Here are a small network's activations along a few directions, averaged over the inputs that share one value of a field.
Related values have similar rows: they may be neighbours, one step apart, or belong to one group.
In the rows, zero is written as 500.
Random noise pushes rows far along 4 fixed directions. That doesn't count. These rows show it; they differ only by the noise:
[411 542 406 582 497 435 421 567 590 497 563 471 466 601 416 327]
[477 528 576 571 479 520 454 523 527 582 574 577 395 506 325 536]
[418 550 624 650 686 389 462 623 630 567 723 469 483 595 335 402]
[414 536 302 506 303 525 409 513 537 462 383 536 450 580 456 358]
[209 542 484 616 594 320 343 631 693 426 375 386 598 677 452 280]
[475 627 594 595 587 501 644 751 670 535 794 581 634 726 385 305]


Field L:
l24: [497 418 716 686 543 340 570 458 431 523 613 559 513 538 542 460]
l9: [765 589 590 605 527 528 689 647 474 624 806 554 405 489 351 724]
l19: [548 470 279 421 464 694 456 615 583 477 348 582 841 548 498 344]
l15: [387 524 313 491 498 447 577 519 557 428 282 428 457 575 598 512]
l1: [488 306 411 339 561 422 362 315 472 563 551 416 276 249 606 608]
l18: [375 579 782 597 751 441 514 474 456 529 575 404 575 510 332 474]
l21: [409 524 661 447 582 419 597 511 492 366 530 435 657 564 793 373]
l2: [571 470 538 501 381 569 546 591 647 505 451 567 811 608 630 391]
l22: [357 591 501 427 590 452 500 700 741 510 467 338 759 518 558 377]
l25: [756 327 418 388 389 580 610 369 349 563 603 675 219 394 533 805]
l16: [656 526 423 421 773 434 611 614 452 577 958 312 522 439 489 488]
l14: [606 583 660 376 541 590 489 497 583 525 321 559 411 371 317 739]
l4: [408 571 950 543 518 353 684 835 732 480 481 606 787 677 526 670]
l5: [445 380 797 628 566 376 420 539 610 526 358 544 531 482 438 602]
l13: [360 495 299 366 497 623 561 537 551 292 333 337 807 661 742 224]
l12: [931 568 465 499 530 572 459 406 376 645 811 441 281 460 313 515]
l7: [370 505 664 535 606 485 879 801 579 440 682 585 829 818 725 350]
l8: [253 377 603 482 400 390 282 358 444 418  42 507 611 392 691 454]
l17: [395 409 703 452 399 576 393 551 604 513 336 570 597 273 494 876]
l23: [443 570 339 627 523 317 331 392 380 340 278 487 436 566 605 311]
l6: [529 596 560 495 385 658 759 520 330 431 487 644 442 597 565 631]
l3: [501 533 597 402 758 604 628 577 562 500 551 520 563 574 358 632]
l11: [590 539 699 436 415 706 697 362 357 612 636 642 681 395 427 590]
l20: [432 564 507 649 699 324 374 520 618 523 653 492 379 511 403 303]
l10: [665 618 292 397 373 793 687 413 292 477 627 494 443 560 562 476]
Each value of L is a pair of two hidden parts, and every pair occurs once (5 first parts, 5 second parts).
Question: l2 and l20 share the first part; l2 and l8 share the second. Which value has the first part of l8 and the second part of l20?
Answer: l23
Question: l9 and l4 share the first part; l9 and l15 share the second. Which value has the first part of l15 and the second part of l4?
Answer: l25
Question: l5 and l12 share the first part; l5 and l24 share the second. Which value has the first part of l24 and the second part of l12?
Answer: l18
Question: l21 and l10 share the first part; l21 and l1 share the second. Which value has the first part of l1 and the second part of l10?
Answer: l3
